Each row below holds a small network's activations on one input, seen along a few directions.
Each table varies a few parts of the input and shows all the possible inputs, shuffled.
A made-up example of a description, with smaller parts first: line(6) and (point or (values(2) and ring(5)) or line(11)).
Shared parts are said once, and a part with two or three values counts as separate values.
(in the rows, 128 means zero)

Other details of the inputs shift rows strongly along three fixed directions, in all tables alike. That doesn't count.

Table:
x1: [135 112 122 125 131  95 112 102 100 201 120]
x2: [ 92 155 141 110 100 176 156 133 124  67 130]
x3: [177 117 108 171 147  83 103 148 166 166  92]
x4: [112 135 115 195 131 152 117 122 125 151 120]
x5: [115 115 137  95 145 124 129 101 123 131 146]
x6: [ 81 151  83 144 102  90 137 107 133 110 139]
x7: [193 119 113 211 168 107  98 161 171 165  71]
x8: [ 56 166  94 165  77 136 141 104  90 107 133]
x9: [124 101 153  63 118 126 123 110  43 145 164]
x10: [114 166 105 185  98 150 141 156 172  91 100]
x11: [127 164  99 215 119 136 129 149 179 114  73]
x12: [ 41 156  83 130 104 102 153  70 143 116 158]
x13: [ 66 145  85  96  99  66 139  79 110 115 169]
x14: [195 105 172 107 152 158 121 180 145 121 134]
x15: [121 148  92 195 127 120 121 140 162 114 111]
x16: [187 119 177 179 144 214 118 190 143 145  92]
x17: [124 152 155 139  94 211 140 177  80  81 129]
x18: [139 111 106 167 171  85 104  95 173 188 116]
x19: [174 110 175  89 143 159 134 155 123 122 112]
x20: [127 103 157  35 127 123 142 107 102 128 162]
x21: [118  99 131  44 137  74 122  86  66 138 165]
x22: [147 136 144 141 123 167 138 162 165 108 111]
x23: [115 167 118 198  89 179 133 168 117 106  97]
x24: [118 145 148 125 116 189 142 157 124  63 136]
x25: [125 114 159  74 141 147 140 116 103 116 147]
x26: [120 139 148 121 120 181 146 150 144  85 140]
x27: [123 159  77 225 129 102 120 134 170 132  76]
x28: [ 96 159 142 129  99 203 155 161 125  38 146]
x29: [120 128 119  98 116  96 128 115 106 116 134]
x30: [163 109 123 168 169 113 109 129 182 174 111]
x31: [172 109  98 182 162  73  98 138 173 180 107]
x32: [188 105 171  70 131 132 125 169  94 115 115]
x33: [123 131 125 155 147 138 127 120 153 132 116]
x34: [149 118 108 189 136  97 103 116 140 209  91]
x35: [158 109 171  74 140 154 135 147 132 120 154]
x36: [211  96 175  88 145 130 117 171 129 144  99]
x37: [181 138 153 144 116 162 133 194 169 103 100]
x38: [126 152 145 125 105 181 142 170 112  51 125]
x39: [214  96 173  79 136 133 115 188 120 129 116]
x40: [191  91 174  57 140 135 120 168 100 120 145]
x41: [124 103 127  54 126  70 130  95 109 155 157]
x42: [159 101 109 120 154  47  99 107 128 184 113]
x43: [ 48 165  72 161 108  96 145  73 168 124 147]
x44: [104 114 122  94 144 102 126  88 101 133 155]
x45: [138 101 116  85 144  61 114 101 115 161 162]
x46: [104 135 167  63 108 188 153 141  82  48 164]
x47: [131 114 108 122 143  80 111 104 120 147 135]
x48: [132  81 139  39 157  73 115  83  92 166 182]
x49: [174  87 147 134 167 121  97 127 106 211 128]
x50: [ 67 160 128 119 105 176 158 119 100  52 151]
x51: [ 83 149  88 176 128 122 133 110 159 116 141]
x52: [123 149 130 156 119 161 140 143 161 102 108]
x53: [132 109 108 100 137  59 116  91 133 173 132]
x54: [176 132 159 154 137 178 132 177 161 112  86]
x55: [ 52 168  88 137  94 111 153  87 119  93 127]
x56: [ 97 136 165  97 107 204 148 131  78 106 155]
x57: [ 54 142  87 158 118 101 128  56 112 182 140]
x58: [188  79 158  92 175 109 111 136 150 182 137]
x59: [ 93 153  94 229 121 138 122 105 157 169  97]
x60: [ 46 148  93  83  93  84 148  60  97 107 160]
Description of these inputs: ring(6) and (values(2) or line(8)).
Q: Changing only the ring(6) part turns x21 into x44. The same change can be made to x45. Which row results?
A: x14
Q: Which other rows agree with x10 in the ring(6) part? List them by row number.
A: x1, x11, x34, x36, x37, x41, x53, x55, x60
Q: Which other rows does x41 become when the ring(6) part takes its other values? List them by row number.
A: x6, x12, x31, x51, x58

Table:
x61: [189  80 162  92 156 114 107 138 115 161 118]
x62: [172 141 151 162 121 181 140 194 135  98  97]
x63: [138 165 106 201 129 140 123 163 220  85 111]
x64: [158 124 130 168 151 114 119 136 159 170  93]
x65: [ 83 123 103 116 140  94 120  77  99 150 153]
x66: [ 58 142 101 131 118 107 137  74 121 144 162]
x67: [151 119 160 115 137 150 131 148 128 139 123]
x68: [ 65 140  87 129 119  93 131  79  97 123 143]
x69: [170 130 149  90 148 120 130 146 144  94 114]
x70: [151 124 151 110 119 135 130 153 122 126 118]
x71: [123 121 161  69 120 168 147 132 109 108 145]
x72: [165 113 121 170 143 110 101 135 155 156  97]
x73: [106 147 157 111 101 194 151 143 104  55 133]
x74: [163 145 152 152 101 175 133 196 148  95 100]
x75: [162 122 123 175 156 119 116 140 150 173 110]
x76: [196  85 167  80 163 117 118 136 131 178 112]
x77: [120  99 153  20 121 111 144  98  79 132 159]
x78: [102 159 104 168  98 149 128 146 126  89 119]
x79: [125 114 165  83 122 173 130 129  98 104 161]
x80: [104 145 126 149 118 170 140 131 151 114 131]
x81: [143 112 115 145 148  78 116 112 144 184 108]
x82: [123 128  93 166 140  87 107 111 131 157 113]
x83: [ 91 139 133  86 110 167 173 160 123  24 169]
x84: [123 135 100 169 143  94 124 105 137 165 118]
x85: [159 117 148 104 123 140 129 150 135 129 113]
x86: [ 88 127 104 114 138  88 124  75  95 144 143]
x87: [107 140  92 188 139 109 121 105 148 166 136]
x88: [ 62 169  84 153  81 130 145 109 145  92 130]
x89: [ 79 129  96 113 104  88 120  79 109 127 154]
x90: [138 100 154  26 121  99 134 112  58 137 171]
x91: [140 108 111 156 166  96  97 106 134 188 131]
x92: [ 68 166 109 187 103 176 141 122 145  77 125]
x93: [201 114 154 127 129 139 116 185 126 140 113]
Q: Describe the family of inputs behind these rows.
A: values(3) or (ring(5) and line(6))
Q: Which other rows does x90 become when the ring(5) part takes its other values? List them by row number.
A: x70, x72, x82, x85
Q: A walk changes only the line(6) part. It starts at x89 and steps to x72. List the rest of the walk in order.
A: x61, x73, x92, x79

Table:
x94: [184 137 149 169 133 174 118 198 156  99 107]
x95: [173  68 164  74 163 107  96 102  85 206 125]
x96: [ 84 131  81 169 141  88 117  81 146 161 149]
x97: [ 86 135  83 161 133  87 123  80 163 164 140]
x98: [121 106 109 157 140  94 106  89 122 210 128]
x99: [ 83 188 107 188  99 173 153 144 158  58 113]
x100: [ 92 165  70 205 106 108 132 124 179 115 106]
x101: [ 68 147 122  54  90 119 164  98  89  68 160]
x102: [ 89 144  71 191 141  82 120  95 146 132 117]
x103: [199 121 166 146 122 165 111 188 120 137 100]
x104: [181  76 160  48 170  81 113 105 119 189 141]
x105: [134  93 131  73 152  81 112  94 100 166 169]
x106: [ 78 170 131 106  68 167 169 142  69  69 135]
x107: [ 88 148  69 196 105  83 119  97 128 161 112]
x108: [168 125 168  87 103 168 139 186 130  80 119]
x109: [178  94 173  31 139 118 136 150  88 124 138]
x110: [170 109 138 174 159 131 113 138 141 215  94]
x111: [ 68 176 113 120  68 167 166 148 109  34 148]
x112: [140 124 167 120 127 205 135 175 116  82 144]
x113: [180  88 137 144 185 101 106 121 165 209 107]
x114: [ 74 142 128  57  94 125 149 101  81  83 184]
x115: [197 116 164 132 139 163 120 186 162 129 109]
x116: [ 67 144  98 114 105  97 136  77 135 123 156]
x117: [ 92 160 119 177 123 176 146 135 148  84 125]
x118: [ 76 134  94 107  93  77 131  81  73 141 150]
x119: [179 120 165 166 156 194 128 184 162 118  98]
x120: [167  98 186  42 131 142 133 139  60 161 147]
x121: [ 97 144  91 202 132 129 126 116 175 149 122]
x122: [161  78 153  80 155 101  97  96  85 196 129]
x123: [ 68 174 127 125  96 182 157 133 101  26 153]
x124: [131 114 162  27 125 120 142 112  92 109 160]
x125: [ 70 148 128  73  82 129 161 104  52 105 156]
x126: [ 81 145 137  88 113 156 152 112  96  73 163]
x127: [172  98 109 121 153  51 103 120 151 190 116]
x128: [175  89 176  45 124 130 115 141  58 133 123]
x129: [176 129 110 207 159 119 107 167 170 133  78]
x130: [110 130 110 103 119  83 135 100 134 125 123]
x131: [198 120 147 159 139 157 112 206 143 104 100]
x132: [ 56 143 101  97 113  90 144  57 128 121 154]
x133: [ 83 182 107 184 105 168 148 139 146  56 122]
x134: [ 85 149  67 181 133  75 127  91 148 130 118]
x135: [125 104 100 155 166  81  99  92 139 185 145]
x136: [ 73 134  98  87 116  75 144  71 114 122 149]
x137: [ 58 135 132  62  96 147 157  90  98  94 183]
x138: [ 84 140  92 170 130  97 128  79 122 192 126]
x139: [138  95 131  56 148  65 126  94 100 162 146]
x140: [168  98 171  30 128 120 126 138  97 127 161]
x141: [169 100 127 166 151 105  97 123 135 213 109]
x142: [ 54 141  97 110 106 101 140  68 134 126 163]
x143: [150 111 118 178 161 124 108 134 164 170 121]
x144: [ 96 162  85 230 140 138 123 122 172 111 107]
x145: [132 160 159 129  93 193 151 174  96  89 118]
x146: [174 137 158 161 140 182 132 184 165 107  96]
x147: [101 139  83 155 125  66 115  86 164 155 129]
x148: [ 61 156 136 101  81 185 163 121 124  62 158]
x149: [105 121 101 140 148  80 122  73 165 176 123]
x150: [ 75 134 141  94 123 170 150 107  93  80 167]
x151: [174 130 106 210 146 120 107 172 177 142  89]
x152: [180 119 166  95 117 168 133 198 109  80 126]
x153: [166 147 142 168 121 166 137 185 179  90  74]
x154: [154  89 135  73 136  72 100 100  72 174 120]
x155: [172 112 183  85 111 179 128 170  81 122 134]
x156: [ 76 147  73 174 126  85 123  82 155 152 142]
x157: [104 149  76 208 128 108 117 129 155 116 117]
x158: [ 90 161 114 173 106 172 144 141 154  92 133]
x159: [134 150 143 181 124 195 144 163 187  97  89]
x160: [ 65 137 137  64 112 144 160  88  90  94 175]
x161: [124 112 108 138 161  80 118  83 162 188 124]
x162: [144 105 138 113 139 113 103 105  97 167 118]
x163: [156 111 172  80 132 171 126 162  94  92 157]
x164: [193  91 123 149 178  76  82 135 145 189 122]
x165: [191 110 169 151 165 180 118 181 147 123 106]
x166: [197 123 167 126 141 152 123 178 166 118  91]
x167: [136 154 102 225 124 137 103 139 155 136  72]
x168: [190 111 176  65 112 151 133 189 121  96 120]
x169: [114 160 132 185 120 197 150 157 179  90 100]
x170: [178  76 148  59 167  72 112 115  99 170 139]
x171: [201 118 156 139 133 154 122 201 150 120  99]
Q: Describe the family of inputs behind these rows.
A: line(6) and (values(3) or (values(2) and line(5)))
Q: Changing only the line(6) part turns x142 into x116. The same change can be made to x135. Which row results?
A: x163
Q: Changing only the line(6) part turns x113 into x146. The same change can be made to x143. Which row results?
A: x105
Q: Which other rows does x95 become when the line(6) part takes its other values? List them by row number.
A: x122, x128, x154, x162, x167
Q: Which other rows does x106 become when the values(3) part takes its other values? List them by row number.
A: x118, x154
Q: Which other rows does x98 become when the values(3) part takes its other values? List them by row number.
A: x95, x110
Q: Which other rows agree with x139 in the line(6) part? List them by row number.
A: x100, x102, x107, x108, x125, x128, x136, x151, x153, x157, x170, x171
